These are the activations of a small neural network, seen along a few directions. Each row is one input.
In each table, some parts of the input vary, and every possible input appears once, in random order.
Descriptions start from the smaller parts, as in this example, which fits no table here: one of 8 places around a ring, together with either a single point or (one of 2 separate values, together with one of 4 places along a line) or one of 9 places along a line.
Shared parts are said once, and a part with two or three values counts as separate values.
In the rows, 128 means zero.

Other details of the inputs vary at random and push rows far along two fixed directions, the same in every table; ignore that.

Rows:
r1: [163 126 104 204 120 111 155  34  96 102 150 142 133]
r2: [175 171 175  79 108  75 143  98  86 147 150 123 139]
r3: [104 106 113 152 127 148 115  74 183 102 148 166  79]
r4: [101 121 126 116 132 138 118 180 141 145 112 123 123]
r5: [101 122 123 114 131 139 124 183 137 144 110 121 130]
r6: [172 157 146 136 123  90 130 114  75 137 117 128 167]
r7: [161 121 109 197 121 117 159  36 100 109 167 119 117]
r8: [ 95 135 147  84 119 122 112 166 160 150 118 146 114]
r9: [164 160 139 122 111  85 164 122  61 148 121 110 189]
r10: [121 125 133 106 147 147  97 178 140 128 107 118 129]
r11: [ 96 120 125 115 126 140 134 184 139 148 114 116 127]
r12: [175 138 138 141 120 105 140  17 114 101 181 140  97]
r13: [103  90  88 172 137 169 139  94 161  99 148 127 100]
r14: [149 169 163 108  93  64 152 106  93 162 132 142 154]
r15: [105 123 127 115 136 140 109 182 143 140 105 129 127]
r16: [ 99  88  89 173 131 169 150  95 163 103 152 122  98]
r17: [110 124 130 113 139 143 102 181 145 134 102 131 131]
r18: [157 152 142 140 112  88 154 115  76 151 132 115 156]
r19: [110 126 125  97 137 145 122 187 134 134 102 116 150]
r20: [110 106 117 150 129 152 108  73 185  95 145 168  83]
r21: [101  91  96 180 131 160 137  97 163 110 150 131  85]
r22: [109 124 128 111 137 144 109 184 141 132 100 130 137]
r23: [128 140 160  56 137 133  95 159 153 131 128 132 104]
r24: [172 162 144 126 116  87 145 121  68 139 110 123 194]
r25: [162 154 141 140 117  86 145 113  73 147 128 120 159]
r26: [111 124 130 112 141 142 106 180 141 137 109 124 124]
r27: [115 125 129 108 145 144 103 180 138 134 111 115 125]
r28: [134 141 165  53 140 136  89 157 153 126 125 134 109]
r29: [101  88  89 169 132 172 152  94 161  99 152 119  99]
r30: [117  91  92 167 145 175 126  91 164  81 139 134 110]
r31: [107 125 125 103 135 143 120 187 137 137 103 120 147]
r32: [166 154 140 135 121  89 142 114  71 145 130 111 159]
Each input here is: one of 4 places along a line, together with either one of 2 separate values or one of 6 places along a line.
Changing only the place on the line of 4 turns r2 into r28. The same change can be made to r29. Which row results? -> r30
Change only the choice among 2 separate values in r2. List by row number the other rows that result. -> r14
List by row number the other rows that have the place on the line of 4 in common with r19. -> r1, r3, r15, r23, r26, r27, r31
Change only the choice among 2 separate values in r12. List by row number the other rows that result. -> r8

Rows:
r33: [171 169 151 126 102  72 153 118  64 147 106 140 191]
r34: [ 81  85  97 141 142 181 128 157 172 121 141 105  78]
r35: [143 131 142 136 114 112 124  34 146 111 169 163  80]
r36: [166 137 146 121 127 116 126  48 135 102 172 139  91]
r37: [108  95 105 137 165 179  88 154 164 100 124 123  91]
r38: [172 164 152 114 108  75 165 128  55 159 128 103 188]
r39: [113 138 135  73 134 134 124 193 127 146 106 110 154]
r40: [ 69  93  97 130 135 173 118 142 195 112 129 142  93]
r41: [150 126 115 185 125 121 129  64 122 107 134 146 133]
r42: [ 91 137 139 103 115 117 139 205 126 175 108 112 134]
r43: [159 124 116 158 131 134 144  79 107 100 136 129 141]
r44: [123 114 112 178 112 120 160  70 130 120 153 137 119]
r45: [128 138 144  89 145 140  98 198 123 137  94 107 157]
r46: [118 141 142 100 138 119  96 201 126 154  91 136 142]
What is each input in this table made of? -> one of 2 separate values, together with either a single point or one of 6 places along a line
Changing only the choice among 2 separate values turns r35 into r36. The same change can be made to r44. Which row results? -> r38
Change only the place on the line of 6 in r44. List by row number the other rows that result. -> r33, r40, r41, r42, r46

Rows:
r47: [136 122 115 159 132 132 130 107 121 117 130 129 128]
r48: [158 157 147 116 122  95 135 151  77 149 107 116 177]
r49: [ 92 102 115 120 145 170 109 177 168 121 115 122 111]
r50: [ 90 102 115 119 142 169 112 175 169 123 117 120 112]
r51: [149 157 147 110 114  89 145 153  80 157 110 120 175]
r52: [139 126 126 133 129 129 130  94 130 115 144 130 119]
r53: [135 120 114 151 132 134 136 105 121 115 136 124 129]
r54: [136 128 125 142 128 124 124  96 130 119 139 138 116]
r55: [141 127 126 135 131 129 127  95 129 113 142 132 118]
r56: [137 127 126 132 127 128 132  94 130 115 143 134 116]
r57: [104 150 161  53 122 116 112 218 134 168  96 123 145]
r58: [146 158 147 115 113  89 144 149  82 158 111 118 174]
r59: [130 122 117 155 123 130 141 104 125 120 134 130 128]
r60: [127 121 115 154 123 126 143 105 125 124 136 133 125]
r61: [125 121 115 155 122 128 143 104 127 124 137 126 129]
r62: [135 127 127 142 126 124 126  96 131 119 140 137 117]
r63: [131 121 116 155 126 131 139 105 126 119 135 125 130]
r64: [132 121 114 149 127 133 141 104 122 117 137 126 127]
r65: [129 125 134 135 118 121 139  95 134 130 155 128 100]
r66: [158 159 146 110 123  93 137 151  74 150 110 114 176]
r67: [136 121 116 158 131 132 132 107 123 117 132 128 129]
r68: [133 127 127 137 122 121 133  95 133 121 142 141 114]
r69: [123 122 116 155 120 127 145 104 127 125 136 131 126]
r70: [156 165 161  96 111  85 136 140  87 154 115 127 165]
r71: [133 121 117 157 128 131 136 106 124 118 133 128 129]
r72: [131 127 127 139 122 124 134  94 134 122 142 134 118]
r73: [141 127 128 142 130 127 123  97 130 114 137 136 119]
r74: [159 165 161  99 115  85 132 140  85 152 115 125 167]
r75: [136 126 128 139 125 127 130  96 133 117 141 133 120]
r76: [ 89 109 124  90 141 161 105 172 177 125 126 133  92]
r77: [113 142 143  72 139 129 108 227 119 158  89 110 155]
r78: [139 120 114 158 135 134 129 107 120 114 129 127 130]
r79: [136 126 127 137 125 125 131  96 131 118 141 139 117]
r80: [102 111 128 105 146 163  97 168 171 119 118 130 104]
r81: [ 79 103 120 114 133 161 124 180 173 140 129 114  93]
r82: [ 89 102 112 114 144 170 114 175 169 123 120 118 109]
r83: [129 121 112 149 127 129 143 104 122 121 139 128 124]
r84: [162 163 160  99 118  89 131 141  85 149 114 124 169]
r85: [100 111 125  99 147 163  98 169 171 119 122 128  99]
r86: [138 126 129 138 125 129 130  95 132 115 139 136 120]
r87: [ 82 102 110 121 144 168 106 181 172 127 114 126 104]
r88: [100 110 126 104 148 165  94 171 172 120 116 131 102]
r89: [109 141 148  74 128 128 118 223 125 160  90 113 158]
r90: [127 127 126 137 119 118 136  94 134 126 144 143 112]
r91: [139 125 128 139 128 130 129  96 132 115 140 132 122]
r92: [121 122 113 155 119 123 147 104 126 129 138 134 124]
r93: [130 121 115 158 127 129 136 106 124 122 134 129 128]
r94: [142 128 127 143 131 127 121  97 128 115 136 137 118]
r95: [167 168 158  93 122  86 126 142  77 150 114 123 166]
r96: [132 127 127 140 124 124 131  95 133 121 141 137 118]
Changing only one part turns r86 into r89. The same change can be made to r70. Which row results? -> r59
Changing only one part turns r68 into r60. The same change can be made to r54. Which row results? -> r87
What is each input in this table made of? -> one of 2 separate values, together with either a single point or (one of 4 places along a line, together with one of 6 places along a line)
